These are the activations of a small neural network, seen along a few directions. Each row is one input.
In each table, some parts of the input vary, and every possible input appears once, in random order.
A made-up example of a description, with smaller parts first: one of 8 places around a ring, together with either a single point or (one of 2 separate values, together with one of 4 places along a line) or one of 9 places along a line.
Shared parts are said once, and a part with two or three values counts as separate values.
In the rows, zero is written as 128.

Other details of the inputs shift rows strongly along two fixed directions, in all tables alike. That doesn't count.

Rows:
x1: [122 137 171 140 133 109  76 128 182 186 125  63 137 144]
x2: [169 125 140 101 131 143 140 126 105  97 136 130 132 141]
x3: [166 131 140 102 125 144 139 122  99  97 133 128 126 137]
x4: [ 44 120  35 175 138  72 133 145 131 167 110 168 123  72]
x5: [147 134 145 114 106 159 128 116 120  85 130 148 111 136]
x6: [168 119 143 102 135 143 146 122 109  96 141 129 133 141]
x7: [162 117 135 117 116 154 137 134 128  87 132 141 116 152]
x8: [143 143 146  99 117 157 130 116 111  85 126 131 126 131]
x9: [109 133  85 119 133 139 178 129  67 100 124 177 136 103]
x10: [ 40 126  48 154 153  74 135 137 136 163 122 161 152  60]
x11: [130 124 174 151 144 111 107 131 165 205 131  64 139 158]
x12: [155 120 145 113 115 155 137 124 136  86 142 150 124 139]
x13: [153 134 142 114 106 157 129 124 125  86 135 148 117 136]
x14: [126 129 172 157 122 109  74 129 193 187 127  79 121 149]
x15: [132 130 172 150 140 112 101 135 160 205 127  65 138 158]
x16: [ 49 130  46 159 152  66 136 129 103 173 108 156 134  62]
x17: [152 124 138 117 111 157 135 122 115  86 123 139 105 149]
x18: [116 108  72 126 130 133 169 137 108  80 132 190 125 108]
x19: [149 142 142  99 117 155 131 123 116  86 132 131 132 131]
x20: [128 136 171 151 135 113 100 132 153 203 124  64 132 154]
Each input here is: one of 4 places along a line, together with one of 5 places along a line.
Question: The inputs of x15 and x14 match in every part but the place on the line of 5. If x11 is changed in the same way as x15 into x14, which row does it become?
Answer: x12
Question: Start at x16 and move only the place on the line of 4, one step at a time. The first step leads to x3. Which rows follow, in order?
Answer: x2, x6
Question: Start at x17 and move only the place on the line of 5, one step at a time. The first step leads to x5. Which rows follow, in order?
Answer: x8, x16, x9

Rows:
x21: [ 75 136  78 144 135  92 109 133 156 140 117 151 132  77]
x22: [ 70 127  74 155 123  91 106 132 136 144 104 153 112  96]
x23: [ 98 137 115 125 147 104 124 135 114 159 115 109 156 108]
x24: [163 133 178 130 115 132  78 113 170 135 121  86  99 160]
x25: [106 135  65 107 101 152 167 128  77  35 124 235 124  80]
x26: [ 92 105  69 171 133  86 123 154 158 149 133 164 123 103]
x27: [147 131 193 129 105 138  83 109 176 134 135  93 109 148]
x28: [ 98 109  76 159 154  86 161 153 106 185 126 138 136 106]
x29: [154 108 187 148 117 150 100 128 188 131 128  99 105 183]
x30: [206 132 156  62 117 192 170 117  47  33 131 148 127 163]
x31: [205 140 151  52 129 191 177 119  62  24 143 152 150 140]
x32: [194 121 155  76  99 188 145 106 103  15 142 158  99 156]
x33: [ 65 125  81 142 133  91 113 128 157 136 124 146 131  78]
x34: [156 143 180 123 129 142 109 118 122 159 124  64 121 167]
x35: [126  98  48 129 114 145 186 149  90  49 137 229 111  99]
x36: [123 139 141 142 107 132  93 122 156 135 118 105  98 144]
x37: [ 81 121  82 147 162  98 155 139 116 185 130 146 153 108]
x38: [100 135 125 134 144 103 131 118 113 165 132 118 145 100]
x39: [167 136 177 119 142 126 106 115 125 159 124  71 128 158]
x40: [159 115  81  82 140 183 238 132  33  19 140 224 144 125]
x41: [ 77 149  68 131 136 120 167 129  73 129 125 174 146  75]
x42: [200 112 172  89 101 206 144 124 133  35 150 163 111 184]
x43: [150 149 184 112 131 147 109 125 136 152 129  59 141 158]
x44: [ 59 143  76 149 122 104 112 138 153 139 116 145 126  85]
x45: [ 88 146 117 152 105 122 105 125 152 142 121 139 113 106]
x46: [127 116 105 147 154  92 147 151 120 175 138 121 146 127]
x47: [151 121 146 130 144 118 132 134 137 173 144  93 153 155]
x48: [106 126 112 132 152  97 130 118 108 163 125 109 134 112]
x49: [109 110 100 155 124 108 113 138 171 145 138 145 129 124]
x50: [181 111 195 135 134 139 135 132 143 167 127  58 125 189]
x51: [168 146 200 119 133 134 102 114 134 164 131  71 138 154]
x52: [139 136 175 121 109 137  80 129 173 127 118  89 121 152]
x53: [128 132 154 114 148 117 119 120 131 153 134  81 150 127]
x54: [101 139 116 148 118 108 102 122 154 142 122 146 120  96]
x55: [166 102 183 152 107 145 105 132 185 135 125  87 100 182]
x56: [ 75 141  93 144 143  92 132 131  99 174 114 140 150  86]
Question: What do these inputs look like to the network?
Answer: one of 2 separate values, together with either one of 6 places around a ring or (one of 3 separate values, together with one of 4 places along a line)
Question: The inputs of x31 and x21 match in every part but the choice among 2 separate values. If x37 is changed in the same way as x31 into x21, which row does it become?
Answer: x42
Question: Change only the place on the line of 4 in x52. List by row number the other rows that result.
Answer: x21, x33, x44
Question: Change only the choice among 2 separate values in x55. List by row number the other rows that result.
Answer: x50
Question: Change only the choice among 3 separate values in x33. List by row number the other rows that result.
Answer: x27, x32
Question: Change only the choice among 2 separate values in x49. List by row number the other rows that result.
Answer: x47
Question: Change only the place on the line of 4 in x48. List by row number the other rows that result.
Answer: x30, x34, x39
